Each row below holds a small network's activations on one input, seen along a few directions.
In each table, some parts of the input vary, and every possible input appears once, in random order.
Descriptions start from the smaller parts, as in this example, which fits no table here: one of 2 separate values, together with either a single point or one of 9 places around a ring or (one of 4 places along a line, together with one of 5 places around a ring).
Shared parts are said once, and a part with two or three values counts as separate values.
In the rows, 128 means zero.

Other details of the inputs vary at random and push rows far along three fixed directions, the same in every table; ignore that.

Rows:
x1: 133 94 143 163 110 102 155 129 98 104 152
x2: 141 81 115 141 101 134 159 142 140 137 123
x3: 95 164 111 183 107 108 117 97 182 121 171
x4: 144 142 122 122 129 195 159 136 76 160 174
x5: 41 173 112 113 103 178 72 115 196 149 119
x6: 132 126 97 214 125 118 107 59 169 134 163
x7: 74 146 163 92 146 124 132 190 133 176 98
x8: 88 122 110 73 74 127 151 179 169 151 125
x9: 114 154 91 113 117 143 51 92 176 108 159
x10: 142 114 166 149 149 153 181 120 134 96 110
x11: 99 162 106 99 130 134 149 187 161 179 104
x12: 171 109 152 156 174 129 145 126 138 130 115
x13: 154 79 129 167 105 130 167 143 128 126 121
x14: 162 113 102 146 116 115 172 122 130 140 114
x15: 147 86 118 168 155 154 129 122 80 106 119
x16: 124 108 122 209 111 119 103 75 173 96 190
x17: 162 122 159 156 176 123 159 132 142 102 134
x18: 122 167 106 183 146 118 78 91 178 152 158
x19: 139 109 85 122 121 123 186 123 144 136 130
x20: 129 97 163 142 152 147 158 108 96 133 96
x21: 119 172 86 125 141 111 81 87 187 148 170
x22: 124 99 118 88 93 101 145 139 108 137 136
x23: 65 128 142 81 156 140 137 180 144 183 103
x24: 89 154 154 161 168 108 72 87 160 125 176
x25: 115 111 114 161 123 113 169 132 102 154 119
x26: 71 117 137 103 102 133 107 209 125 152 113
x27: 137 99 141 92 151 138 155 91 104 125 112
x28: 85 97 103 111 139 176 139 172 107 140 102
x29: 140 128 112 99 129 159 145 105 130 102 109
x30: 135 249 171 62 89 36 103 192 98 142 113
x31: 173 78 105 115 130 131 127 135 134 98 142
x32: 126 107 138 148 144 159 152 115 78 116 95
x33: 74 135 135 54 153 126 138 169 144 168 118
x34: 101 122 141 145 146 140 74 44 144 141 139
x35: 132 84 110 96 128 121 112 142 110 117 144
x36: 25 165 94 123 93 116 85 121 176 191 147
x37: 106 161 128 169 119 157 66 68 166 114 133
x38: 220 195 172 36 115 48 96 133 124 118 108
x39: 117 194 129 79 89 200 153 192 131 176 153
x40: 162 78 127 159 129 142 131 160 128 109 123
x41: 243 146 153 96 86 62 67 134 101 92 117
x42: 169 92 113 175 149 166 139 128 114 96 114
x43: 100 152 115 191 120 88 99 66 140 120 183
x44: 149 118 125 157 140 156 150 151 120 75 126
x45: 139 136 169 121 124 144 147 132 138 132 84
x46: 133 110 117 98 142 149 149 97 86 107 111
x47: 51 142 127 82 115 171 135 161 119 155 84
x48: 78 154 163 156 138 128 81 62 152 114 157
x49: 138 129 142 81 129 143 147 109 150 124 106
x50: 127 110 140 165 155 154 161 99 82 81 124
x51: 127 123 107 77 127 135 121 146 94 114 118
x52: 127 88 137 152 102 111 145 140 99 140 126
x53: 55 136 92 76 102 119 168 165 138 174 123
x54: 139 121 95 108 166 112 158 126 103 149 136
x55: 152 118 109 126 128 157 118 141 128 112 108
x56: 233 168 176 84 132 65 103 124 115 122 98
x57: 133 85 122 120 125 124 103 150 105 129 129
x58: 140 130 154 105 126 146 138 117 146 136 90
x59: 166 128 119 176 170 123 185 138 124 110 138
x60: 137 118 131 152 144 136 131 135 84 82 134
x61: 239 217 190 94 57 15 25 132 111 59 143
x62: 142 77 138 159 143 123 140 152 91 86 148
x63: 128 143 144 145 129 157 157 128 125 82 112
x64: 94 147 106 181 161 119 86 92 143 164 161
x65: 125 101 130 112 90 104 135 146 104 149 121
x66: 155 119 107 142 166 111 143 117 95 153 126
Description of these inputs: one of 2 separate values, together with either a single point or (one of 4 places along a line, together with one of 8 places around a ring).
Changing only the choice among 2 separate values turns x9 into x51. The same change can be made to x19. Which row results?
> x53
Changing only the choice among 2 separate values turns x10 into x48. The same change can be made to x55. Which row results?
> x28
A walk changes only the place on the ring of 8. It starts at x6 and steps to x13. List the rest of the walk in order.
> x40, x42, x37, x45, x12, x18
Which other rows does x3 become when the choice among 2 separate values takes its other values? List them by row number.
> x43
Which other rows does x18 become when the choice among 2 separate values takes its other values? List them by row number.
> x64
Which other rows does x14 become when the place on the ring of 8 takes its other values? List them by row number.
> x2, x5, x11, x41, x55, x56, x58

Rows:
x67: 79 93 116 207 151 153 139 145 132 131 140
x68: 151 43 140 184 201 167 145 59 109 99 118
x69: 142 113 149 141 123 137 217 205 67 115 109
x70: 147 118 88 148 104 109 73 38 127 105 185
x71: 155 96 117 80 108 107 150 193 60 139 90
x72: 183 113 106 110 106 127 112 130 129 135 142
x73: 163 115 153 85 149 186 197 186 105 132 72
x74: 149 73 110 235 154 149 182 67 114 81 168
x75: 30 125 111 168 105 181 166 171 194 151 118
x76: 168 176 167 69 99 125 128 131 107 115 68
x77: 82 99 119 161 178 207 133 92 116 122 149
x78: 176 150 126 154 176 129 57 41 146 84 153
x79: 173 138 122 85 88 94 105 138 67 121 142
x80: 130 160 149 64 168 125 203 158 100 181 72
x81: 116 172 123 169 125 103 80 125 183 109 165
x82: 21 199 133 87 103 163 75 108 176 143 133
x83: 145 119 88 101 124 112 109 143 141 122 142
x84: 185 187 189 70 121 76 69 98 117 94 112
x85: 203 146 141 80 91 43 63 98 115 103 149
x86: 144 74 130 83 108 102 157 175 95 138 94
x87: 65 103 66 123 159 137 161 120 161 207 152
x88: 78 169 150 98 130 143 65 135 125 143 107
x89: 130 89 166 137 123 114 209 209 102 125 80
x90: 49 154 83 104 68 140 61 116 197 163 145
x91: 177 215 157 135 118 28 112 99 126 155 142
x92: 37 164 126 144 99 173 123 199 214 169 142
x93: 180 54 131 232 181 125 167 76 129 76 167
Changing only one part turns x68 into x86. The same change can be made to x82. Which row results?
> x70
What do these inputs look like to the network?
> one of 3 separate values, together with either a single point or one of 8 places around a ring
Which other rows does x93 become when the choice among 3 separate values takes its other values? List them by row number.
> x84, x85
Which other rows does x69 become when the place on the ring of 8 takes its other values? List them by row number.
> x67, x74, x75, x81, x89, x92, x93
